These are the activations of a small neural network, seen along a few directions. Each row is one input.
Each table varies a few parts of the input and shows all the possible inputs, shuffled.
Descriptions start from the smaller parts, as in this example, which fits no table here: values(3) and (point or ring(9) or (line(6) and ring(8))).
Shared parts are said once, and a part with two or three values counts as separate values.

Rows:
x1: [ 0 -5 -4 -3 11 19  6 -1 -2 11 13 11  3 -7  5 -4 13 -4 12]
x2: [ -5  -4   3   1  12   5   7 -17 -12 -15  12   2   1   7   6 -13   9   0
   4]
x3: [ 16  11  -1 -17 -25   5   8  14  -6   4 -15  -9  -7  13  -2  -4 -10 -13
  -9]
x4: [-21   8   3  11  14 -27   7  -9   4  -1  -1 -11  -2  -2 -12 -11 -13   5
  14]
x5: [ 22  18  -4 -12 -26  18   9  15   5  13 -14  -5  -6   4   0   0  -9 -14
 -10]
x6: [-16   5  -4   9  12 -25   7  -3   8  13  -7  -4   4  -7 -11  -9 -15   5
  20]
x7: [  7  -2 -10   2  11  20   6   1   2  22   7   7   6  -3  -2   1   4  -8
  15]
x8: [  3   2   3   6  -6   4  -6  -3   1   8 -21  -1 -14  15  -2  -7  -6   1
   9]
x9: [  8  -5   3   5 -10  13  -6   7  10  18 -12   1  -6   9  -5   3  -3  -5
  16]
x10: [ -8  -1  -8  -9  38 -44 -44  -1  15   7   4  15  19 -20  -5  41  -2  33
 -33]
x11: [  1  -8  -3  -8   9   0   3  -7  -9  17  -6  -5  -4  14 -13  -5  -2  -4
  15]
x12: [-13   4 -10  15  15  -5   6   4  14  -1  11   6   6 -32  -5  -7   2   2
  18]
x13: [ 8 -7  7  8 -9 23 -5  0  9 -2  4  8 -7 -9  2  1  7  0 11]
x14: [ 13   7   5  -5 -25   5  10   5 -10 -22  11  -1  -7  10  16 -12  -3  -9
 -20]
x15: [ -8 -16  -1  -2   3 -19 -42   0  -6  13 -16  12  18  -7   6  44  16  27
 -45]
x16: [ -5   1  -9  12  13 -15   7   5  17  19  -7  -3   4 -20 -13  -8 -11   8
  23]
x17: [-20  12   5  14  13 -21   5  -8  -3 -19  16   4   1 -16  -3 -10   0   4
  15]
x18: [ -7  -8  10   6  -6   1  -5 -12  -9 -22  -3 -10  -6  16   9  -9  -7  -5
   5]
x19: [  5 -14  -8  -5  31 -25 -32 -12  -1  13 -11  12  18  -5  -5  43  19  19
 -49]
x20: [ 3  0 -1  6 -5 26  0  9  9 13 -8 12 -5 -5  3  2 -1 -1 10]
x21: [ 13   4  10  -8 -20  -3   6   8 -14 -23   1 -15  -9  20   9 -15  -6 -10
 -19]
x22: [ 25  12   1 -10 -26  24  10  20  10   7  -1   2  -2   1  -5   3  -2  -9
 -10]
x23: [ -6 -13   9  -1  -8  -1  -4  -6  -6  -6 -15 -10  -8  14   2  -4  -9  -5
  10]
x24: [ 19  11   1  -7 -27  25   9  14   8  -3  12   3  -5  -1   3  -1   1 -11
 -16]
x25: [ -9  -6   0  -4   9  -3   3 -14 -13   6   0 -13   0  17   0  -9  -3 -11
   9]
x26: [-10   0 -10  12  16  -9   8  13  20  14   2   5   9 -25  -7  -7  -1   4
  22]
x27: [-22   4  -2   8  15 -12   9   1   9 -14  13  10   6 -21  -4  -7   7   6
  17]
x28: [ -1  -5  10   6  -5  15  -4  -3   6 -15   6   6  -7   1   9  -6  12   2
   6]
x29: [ 16  11   1 -12 -23   0   5   6  -7 -11 -10 -19  -9  19   3 -11  -9 -11
 -15]
x30: [ 7 -2 -8 -2  9 11  6 -4 -1 28 -6 -1  0 -1 -4 -2 -2 -6 16]
x31: [ -4  -6  -3  -4  10  14   4 -10  -8  -7  18   7   3  -2   3  -6  13  -4
  10]
x32: [ -7  -1   9   8  -2  10  -2  -7  -8 -22   1   8 -12   5  13 -10   3   3
   1]
x33: [-12 -13   3  -6   8  -3   6 -19 -19 -12   8 -12   6  15   5  -8  -3 -12
   8]
x34: [ 12   2   4 -11 -27  16  13  11   3 -18  13   4   0   9   8  -4   3  -8
 -16]
x35: [ 19  -1 -10 -12 -14 -18 -19  15 -13   3  -6  -9  13  -3   3  60  19  28
 -55]
x36: [-25   8   8  10  15 -26  10 -13   0 -17   6 -10   1  -3  -5 -10  -9   4
  11]
What is each input in this table made of?
Answer: line(4) and (point or ring(8))
Which other rows does x7 become when the line(4) part takes its other values? List them by row number.
Answer: x20, x22, x26
Which other rows does x14 become when the ring(8) part takes its other values? List them by row number.
Answer: x3, x5, x21, x22, x24, x29, x34

Rows:
x37: [ 27   7  -1 -14 -28  31  14  12  -4  -3   7   0  -6   9   7  -2   5 -13
 -13]
x38: [-10   9  -7  13   6   9  13  11  19  10   8   8   0 -23  -8 -11  -2  -2
  31]
x39: [  6   4  13  -9 -27   6   9  -3 -18 -27  -5 -13 -17  26  10 -17 -11 -12
  -9]
x40: [ -3  -8  -8  -5  17 -42 -35  -3  -8  15 -19  -4  19  -2  -5  53   8  32
 -46]
x41: [ 18  12   0 -12 -23  13  12   2  -8  -1 -10 -15 -13  26   0 -12 -11 -14
 -10]
x42: [-28  -7   1  16  31 -10   4 -16   1 -14  23  12   7 -23   5 -14  11   5
  21]
x43: [-10  10  -3  11   9 -12  11   3  15  13  -7  -9  -2  -5 -17 -18 -16  -3
  33]
x44: [10 -5 -3  2 -5 30  2  8  9 19 -1 10 -1 -2  1  0  6 -7 14]
x45: [ 13  -3  12  -6 -31  23  11   6 -11 -28  11   3 -10   7  16 -11   6 -11
  -9]
x46: [  6  -1  -1   2  -1   7   1  -2   4  19 -17  -8  -6  15  -7 -10  -7  -7
  16]
x47: [  4 -10  -9 -11  15 -23 -41   8   7  11  -2  20  25 -22   5  59  18  30
 -56]
x48: [-33  -8   6  13  36 -32   1 -26  -7 -13  11  -6   6  -6  -5 -18  -7   3
  28]
What is each input in this table made of?
Answer: values(2) and (point or line(5))
The inputs of x48 and x42 match in every part but the values(2) part. If x40 is changed in the same way as x48 into x42, which row does it become?
Answer: x47
Which other rows does x44 become when the values(2) part takes its other values? List them by row number.
Answer: x46
Which other rows does x41 become when the values(2) part takes its other values? List them by row number.
Answer: x37

Rows:
x49: [ -4  -1 -10  -4  31 -24 -16 -11   7   6   4   5  14  -9  -5  11   3  10
 -19]
x50: [  4   0  12   3 -13  20  19  -6  -3 -26  25  -3  -6   6   3 -28  -4 -16
  25]
x51: [  3   7   2  -4 -15  24  16   6   2  10  -6  -6 -13  14  -1 -22 -20 -23
  24]
x52: [ -9  -3  -2   2  25 -18 -16  -2  12   8  -3  16   8 -23  -9  16   8  18
  -3]
x53: [-22 -17   3  14  21 -27 -25 -14  -5  -5  -8  -2   6   0   0  15   1  19
   0]
x54: [  0   0   7  -1 -16  16  25   4  -6 -18  10  -1 -11   2  12 -34  -4 -20
  18]
x55: [ -9   2  -9   7   7 -22 -10  15  15  13   1   6  18 -29 -10  27  -2  16
  -9]
x56: [ 16   3   6   3 -18  17  17   4   8  13 -14 -10 -11  18  -5 -29  -7 -19
  22]
x57: [ -8  -4  -8  -2  27 -26  -5 -14 -13  13   0  -7  15  -3  -8  19   8  14
  -9]
x58: [ 16 -13 -11  -6   0  14 -25   9   1  17   0  14  13  -6   9  43  24  16
 -32]
x59: [ -2  13   3   8 -16  25  27  -4  -7 -13   1  -4 -20   7   4 -29   4 -13
  15]
x60: [  3  13   3  -1 -17  24  18   5  -1  -7   2  -5 -19  12   2 -22 -11 -16
  22]
x61: [ 13   0   3 -19 -15 -22 -23   7 -10  -9 -12  -5   6  11   8  34   1  14
 -55]
What is each input in this table made of?
Answer: values(2) or line(5) or line(6)

Rows:
x62: [  8   4   4 -11 -11 -15 -13   0 -13  -8 -14 -10  -5  25   5  13  -1   6
 -25]
x63: [ -4  15   9   6 -18  26  40   0   3 -18  10  -8 -24   9  -1 -60 -21 -32
  48]
x64: [-11   3  -3   8  19   1   1  -1  19  25   0   7   4 -16 -13   3   4   6
  20]
x65: [-14  -5  -8  15  19  -3   5   0   3 -12  20  13   5 -21   2   5   9   6
  12]
x66: [-11  -1  -6  11  18   4  -3   1  13   7  11  17   7 -20  -7   7   6   5
  21]
x67: [ 15   0  -3 -13 -12   4 -16  17  10  25 -20  -2   1   8 -12  17  -5   3
  -6]
x68: [  6  -3   6 -13  -8   7  -8  -3 -10 -17  14   9   5   1  12  13  11   2
 -28]
x69: [-14  -1  -3   4  18 -25   1  -9  -4  15 -14 -16   4   4  -7  -8 -13  -2
  10]
x70: [  9   3  -1 -10 -13 -12  -6  10  -9  12 -24 -14  -2  14  -1  14  -8   0
 -18]
x71: [ 12   0   2  -8 -10  15  -9  14  20  25 -10   9   0  -6  -4  17   6   5
 -11]
x72: [ 23   5   8  -3 -43  51  34   6 -11 -11   0 -10 -25  28   8 -39  -3 -31
  23]
x73: [ 12  -2  -8  -3  -8  18  -8  14  13  11   2  13   6 -14   5  13  11   2
 -17]
x74: [ -8   5  -8   7  19  -7  -7  -7  14  27  -8  -6   7   0 -20   1 -11   2
  20]
x75: [-17  -9   2  10  13 -14   4  -8  -6 -21  23   2  10 -15   4   0   6   5
   4]
x76: [ 11  -2  -3  -8  -7  14  -5   5  -1  -4   9  16   3 -14  17  13  12   7
 -21]
x77: [-19  -5  11  10  14 -22  -5 -19  -9 -25   6  -6   0  -1   0  -7   2   7
  -4]
x78: [ 13  -4   0 -10  -7 -11  -4  -7 -23 -25  -2   0  -1   9  10   8   5   5
 -32]
x79: [-11  -2   0   8  17 -33  -1 -15  -7  -6  -4 -15   3  11   2  -9  -7   4
   2]
What is each input in this table made of?
Answer: values(2) and (point or ring(8))
The inputs of x76 and x65 match in every part but the values(2) part. If x70 is changed in the same way as x76 into x65, which row does it become?
Answer: x69
Which other rows does x62 become when the values(2) part takes its other values? List them by row number.
Answer: x79
